Each row below holds a small network's activations on one input, seen along a few directions.
Each table varies a few parts of the input and shows all the possible inputs, shuffled.
Descriptions start from the smaller parts, as in this example, which fits no table here: one of 8 places around a ring, together with either a single point or one of 11 places around a ring or (one of 2 separate values, together with one of 6 places along a line).
Shared parts are said once, and a part with two or three values counts as separate values.
(in the rows, 128 means zero)

Other details of the inputs vary at random and push rows far along two fixed directions, the same in every table; ignore that.
To show where, the next rows are all for the same input, with only those details redrawn:
[164 105 123 154 101  87  78 130 128 130 161 150 142]
[148 166 176 108 123 150 193 141  79 111  55 175 132]
[143 113 125 173  99 129 149 156 106  78  68 187 131]
[172 164 179  80 128 108 120 112  99 171 153 133 144]
[167 167 181  82 129 116 137 117  95 161 134 141 142]
[148 166 176 109 123 150 194 141  79 110  55 175 132]
[143 112 125 174  99 129 149 155 106  78  69 187 131]
[169 169 183  78 130 114 133 115  95 167 140 138 143]

Table:
row 1: [109 106  94 162 126 113  95 135 125 129 156 137 119]
row 2: [167 113 131 143 104  87  79 126 125 139 166 146 144]
row 3: [142 159 153  77 147 132 145  98 131 172 166  69 143]
row 4: [122 107 104 155 135 124  70 124 158 126 164  99 138]
row 5: [135 102 112 162 132 122 154 161 124  84  65 200 128]
row 6: [102  89  82 184 108 155 151 163 145  65  54 132 114]
row 7: [141 154 153  67 147 131 128 108 132 179 151  66 131]
row 8: [128  96  89 160 115 113  98 123 163 121 168  95 140]
row 9: [116  99  93 158 113 104  75 122 146 122 175 135 110]
row 10: [139 113 119 148 122  90  90 128 129 116 134 166 148]
row 11: [129 167 152  72 146 116 142 100 109 177 181 106 126]
row 12: [119 100  92 160 117  98  86 129 132 139 171 124 114]
row 13: [120 101  97 160 135 123  71 131 157 128 166  99 139]
row 14: [ 98 161 151 109 155 169 193 141  81 115  64 153 107]
row 15: [149  84 110 147 116  85 100 131 156 155 169 163 141]
row 16: [127 159 151  79 141 125 164 107 102 162 149 112 117]
row 17: [125 107  97 163 123 125 102 131 151 126 148  95 135]
row 18: [127  99 100 148 107  96  85 112 145 133 178 122 104]
row 19: [160 157 178  80 130 131 157 112 140 182 135 121 168]
row 20: [130 106 101 152 110 116  76 116 174 125 168  94 127]
row 21: [117 102 104 142 132 110 108 124 128 123 164 131 119]
row 22: [135 154 150  77 142 113 150  99 106 175 172 101 119]
row 23: [133 175 170 104 149 159 181 135 112 101  46 153 162]
row 24: [164 162 171  76 165 127 139 124 136 161 123 125 160]
row 25: [116  85  95 141 127 100  75 133 135 133 162 127 108]
row 26: [112 112  97 159 121 109  97 131 129 132 161 133 118]
row 27: [105 160 147  97 150 182 192 143 110 116  56 117 124]
row 28: [ 98  94  82 187 110 156 147 163 147  64  62 137 119]
row 29: [121 100  99 153 133 128 102 128 155 112 155 104 141]
row 30: [158 103 131 160  98 100  89 139 162 135 161 116 161]
row 31: [ 98  99  83 192 119 161 165 155 141  58  74 142 135]
row 32: [130 108 132 176  91 127 168 164 114  88  72 182 127]
row 33: [133 167 167  71 152 144 109  95 143 158 156  86 129]
row 34: [127  86  93 142 114  90  85 125 135 144 170 114 104]
row 35: [117 103 103 159 123 135  88 128 165 100 140 114 125]
row 36: [100 154 144  97 145 164 197 143  84 119  59 149 101]
row 37: [116  90  95 151 129 129  89 141 156 112 131 106 127]
row 38: [ 98  89  92 178 122 162 139 158 144  58  53 141 115]
row 39: [118  85  97 141 125  99  67 126 139 131 164 127 107]
row 40: [108 167 144 115 141 182 218 135 113  98  61 125 134]
row 41: [133 159 158  75 159 140 127  99 133 159 164  82 142]
row 42: [140 165 159  77 140 138 128  97 141 167 156  76 129]
row 43: [120 110  97 163 110 126  87 124 172 108 152 109 129]
row 44: [119 165 161  81 160 137 133 111  98 162 140 122 116]
row 45: [ 93  95  95 183 113 148 142 150 127  57  73 176  94]
row 46: [101 105  95 181 115 138 162 151 108  86  80 157 101]
row 47: [162 149 169  75 147 123 140 113 152 191 154 117 166]
row 48: [123 106  97 156 118 120  69 120 171 122 172 102 133]
row 49: [133 150 169 108 120 149 222 138  99 133  57 187 135]
row 50: [113 106  95 162 106 109  94 124 146 111 157 141 106]
row 51: [122  99 105 141 129 100  86 113 137 128 183 126 119]
row 52: [ 98 108 109 167 117 148 141 138 126  67  78 171  94]
row 53: [126 157 150  68 144 119 128 113 108 180 159 107 112]
row 54: [101 169 145 119 153 190 199 145 105 108  54 125 133]
row 55: [103 174 146 120 146 186 202 143 109 107  54 125 131]
row 56: [126 159 148  76 151 120 139 104 105 173 176 109 127]
row 57: [171 171 181  87 133 134 135 120 119 152 124 114 164]
row 58: [117  89  90 148 112 102  98 135 133 127 145 127 101]
row 59: [131 164 158  72 135 121 129  99 117 171 163 109 106]
row 60: [133 167 152  85 150 138 127 111 129 176 157  74 139]
- The inputs of row 3 and row 22 match in every part but one. If row 33 is changed in the same way as row 3 into row 22, which row does it become? => row 52
- What is each input in this table made of? => one of 2 separate values, together with either one of 6 places around a ring or (one of 4 separate values, together with one of 6 places along a line)
- Change only the choice among 4 separate values in row 55. List by row number the other rows that result. => row 28, row 40, row 43
- Change only the choice among 2 separate values in row 15. List by row number the other rows that result. => row 47
- Change only the place on the line of 6 in row 7. List by row number the other rows that result. => row 6, row 27, row 28, row 37, row 38

Table:
row 61: [136  63 102 171 111 109  84 154 140  73  92 175 111]
row 62: [145 136 141 115 154 107 101 126 106 154 134 162 130]
row 63: [ 91 142 111  98 134 164 164 127 118 134 125 104 114]
row 64: [ 80  91  59 191 130 148 104 129 161  74 114 137  94]
row 65: [ 85  82  64 168 113  84  29 104 181 142 207  82 117]
row 66: [128  89 117 161 125 141 204 169 110  90  32 207 125]
row 67: [ 71 115 108 168 137 183 178 163  89  45  43 120  81]
row 68: [165  96 103 187  77  69  24 113 153 136 215 130 121]
row 69: [ 87 108 101 136 145 149 100 110 151  91 143 116 101]
row 70: [ 91  67  64 206 112 129 145 159 132  98 126 107 100]
row 71: [165 162 151 104 108  74  72  99 117 184 220 113 146]
row 72: [172 132 147 109 123  71 104  93 115 197 227 128 159]
row 73: [133  95 125 164  92 147 207 163 122  88  28 192 111]
row 74: [170 172 205  18 162 118 179 105 102 220 133 124 135]
row 75: [151  72  97 171 122  62  10 121 135 128 221 152 147]
row 76: [104 183 150  67 160 134 141 123  90 183 157  53 107]
row 77: [144  85  83 176 113  50  25 130 139 147 215 151 154]
row 78: [146 151 162 118  94 121 166 126 105 129 123 149 129]
row 79: [109 148 103  82 138 117  66 100 139 193 217  61 121]
row 80: [158 106 120 172  90  93 129 122 124 132 167 154 141]
row 81: [159 211 217  33 159 132 148  89  63 173 158 131 143]
row 82: [160 181 206   5 160 116 166 110  97 207 132 123 136]
row 83: [123 104 126 151  91 145 193 168 118  75  29 189 114]
row 84: [151 133 142 100 150 112  99 129 116 159 126 153 126]
row 85: [118  98 116 151 123 140 190 174 106  76  32 205 128]
row 86: [120 138 116  80 162 100  95  95 165 175 235  70 117]
row 87: [144 173 170  65 163 100 125 121  95 188 145 144 143]
row 88: [174 161 156 110 117  85  64  91 114 182 219 115 135]
row 89: [136 137 158 101 157 126 127 132  93 124 107 171 132]
row 90: [142  92 125 128 136 107  83 141 124 112 126 164 128]
row 91: [143 125 126 170 125 191 175 150 156  18   9 111 172]
row 92: [162 163 178  55 155 113 114 113 112 185 131 129 120]
row 93: [137 188 184  82 111 150 197 135  93 133  60 150 115]
row 94: [140 113 116 157 105  94 125 131 109 116 155 169 150]
row 95: [121 183 176  30 171 162 197 101  92 213 153  56 109]
row 96: [ 92 107  90 131 135 128 118 115 160 124 167 109 118]
row 97: [137 115 145 165 137 168  78 147 190  98 116 105 188]
row 98: [142 128 127 162  77  94 100 130 132 124 152 144 124]
row 99: [ 75 101  98 143 122 129 128 114 151 117 134 107 115]
row 100: [ 91 163 115 105 161 147 159 124 139 119 122 110 100]
row 101: [127 118 142 161  91 161 170 156 110  48  34 184 101]
row 102: [150 188 203  19 176 112 167 110  79 207 146 139 152]
row 103: [ 85 182 146  82 155 186 207 138  80 133  60  94  94]
row 104: [144 177 184  77 131 160 185 132  93 137  46 156 103]
row 105: [ 70 112  95 171 125 169 209 174  95  65  48 123  94]
row 106: [114  61  46 168 106 104  60 119 175 156 228  87 120]
row 107: [112 114 119 170 122 137 195 166  85  70  50 212 140]
row 108: [157 204 208  15 139 124 152 107 100 208 125 114 125]
row 109: [149 123 135 160  99 111  94 120 110  97 154 153 129]
row 110: [147  98 135 131 103 115  88 135 135 110 120 148 113]
row 111: [145 166 151 127 131 127 143 119  85 127 120 166 133]
row 112: [ 69 117  96 153 129 204 174 149 105  43  39 143  90]
row 113: [166  86 101 173  80  70  22 118 165 143 203 127 117]
row 114: [ 86  71  73 183 121 150  97 145 129  66 113 106  88]
row 115: [ 75 127  96 180 137 180 183 166  90  64  37 122  77]
row 116: [ 99 189 147  51 168 145 139  93 130 178 162  83 114]
row 117: [155 178 174  80 164 114 120 110  81 179 154 146 141]
row 118: [100 114 102 127 157 132  93 111 157  96 165 103  96]
row 119: [117 146 107  87 147 128  57  92 135 190 215  63 111]
row 120: [138 140 148  96 132 115 138 141 117 143  89 154 122]
row 121: [137 142 161 151 138 193 189 156 175 125  68 123 192]
row 122: [159 225 223  49 183 191 139 118 149 194 120  72 190]
row 123: [160  86 114 178  75  71  20 113 155 119 222 128 124]
row 124: [114  75  57 174 123 102  20 120 156 143 213  68  97]
row 125: [ 69  87  71 194 120 140  99 121 155  81 103 125  95]
row 126: [120 124 117  89 151 112 105  83 166 198 231  74 123]
row 127: [139 160 159 129 143 160 107 147 181 148 122  90 197]
row 128: [ 86  70  60 186 109 138 127 155 136  86 121 109 101]
row 129: [ 75 132 131 122 139 168 211 115 126 123  77 121 108]
row 130: [136  80 101 183  67 104 124 153 146  86 112 168 123]
row 131: [ 89  66  81 161 123  96  13  92 176 120 212  82 111]
row 132: [167 174 169  95 142 185 240 126 147 115  43  85 192]
row 133: [145 156 156 122 104 118 167 125  94 126 129 156 141]
row 134: [154  86  83 191  97 138 129 148 191  58  90  95 193]
row 135: [ 94  75  58 195 128 132 152 140 173  81 132 137 101]
row 136: [126  87 105 208 109 160 110 173 202  82 100 127 196]
row 137: [116 223 180  21 202 161 165  85 116 182 153  78  96]
row 138: [114 139 117 180 106 139 186 157  85  62  48 204 132]
row 139: [171 157 184  71 111 112 160 106 120 193 155 122 130]
row 140: [139 162 173  99 153 141 222 132  71 148  81 180 146]
row 141: [147 137 156 144  92 137 203 131 104 116  87 167 122]
row 142: [143 123 147 115 148 112 170 134 103 157 113 174 142]
row 143: [160 100  85 200 112 146 104 140 190  56  78  94 177]
row 144: [148  69  81 154 116  51  17 137 161 156 198 142 143]
row 145: [165 126 105 151 117 123  96 126 191 109 122  65 194]
- The inputs of row 99 and row 131 match in every part but one. If row 86 is changed in the same way as row 99 into row 131, which row does it become? => row 118
- The inputs of row 83 and row 108 match in every part but one. If row 85 is changed in the same way as row 83 into row 108, which row does it become? => row 144
- The inputs of row 145 and row 132 match in every part but one. If row 127 is changed in the same way as row 145 into row 132, which row does it become? => row 121
- What is each input in this table made of? => one of 5 places along a line, together with either one of 2 separate values or one of 6 places along a line or one of 9 places around a ring
- Change only the place on the line of 6 in row 103. List by row number the other rows that result. => row 65, row 76, row 79, row 100, row 116
- A walk changes only the place on the ring of 9. It starts at row 142 and steps to row 140. List the rest of the walk in order. => row 72, row 80, row 141, row 139, row 73, row 74, row 66
- Change only the place on the line of 5 in row 128. List by row number the other rows that result. => row 95, row 103, row 114, row 124
- Change only the choice among 2 separate values in row 122. List by row number the other rows that result. => row 143
- Change only the choice among 2 separate values in row 97. List by row number the other rows that result. => row 91

Table:
row 146: [111 176 166  89 150 191 180 112 143 114  55  89 158]
row 147: [179 107 135  95 116  59  44  95 146 192 235  85 138]
row 148: [123 121 119 152 122 143 201 143 127  86  66 188 134]
row 149: [132  40  74 210  93 111 111 156 159  60 101 179 118]
row 150: [127  97 139 140 116 138 147 154 134 114  95 153 125]
row 151: [154 112 123 120 142  83  40 102 150 147 199 136 139]
row 152: [129 174 156 123 113 144 204 138  91 120  71 149 135]
row 153: [140 181 164  86 134 137 212 116  98 138  86 148 134]
row 154: [123  75  60 143 142  94  54 118 147 151 215  82 133]
row 155: [ 74  61  56 220 120 137 143 159 124  45 102 143 115]
row 156: [ 89 100  77 163 134 130 136 168 143  94  81 126 107]
row 157: [137 108 106 161 119 108  93 131 125  84 119 159 125]
row 158: [170 158 146  94 148 128  68  99 187 183 226  25 168]
row 159: [150 203 193  58 150 128 126 109  82 162 140 113 132]
row 160: [129 135 134 149 136 137 104 142 109 117 111 150 133]
row 161: [108 195 169  43 170 161 168 105 109 183 100  94  89]
row 162: [ 99 174 168  78 156 154 157  85 109 172 169  91  95]
row 163: [117 180 185  86 161 173 175 138  93 122  65 164 130]
row 164: [ 85 125  98 132  98 157 143 130 124  86 106 133  81]
row 165: [173 136 161  82 116  78  73 101 122 197 211  81 136]
row 166: [146  58  94 188  95 100  67 147 149 132 159 133 133]
row 167: [118  70  77 205  92 101 107 155 168 100 140 169 145]
row 168: [129 158 143 126 121 151 190 139 106 145  91 155 142]
- What is each input in this table made of? => either one of 2 separate values or one of 6 places around a ring or (one of 3 separate values, together with one of 5 places around a ring)
- Change only the choice among 3 separate values in row 165. List by row number the other rows that result. => row 152, row 159
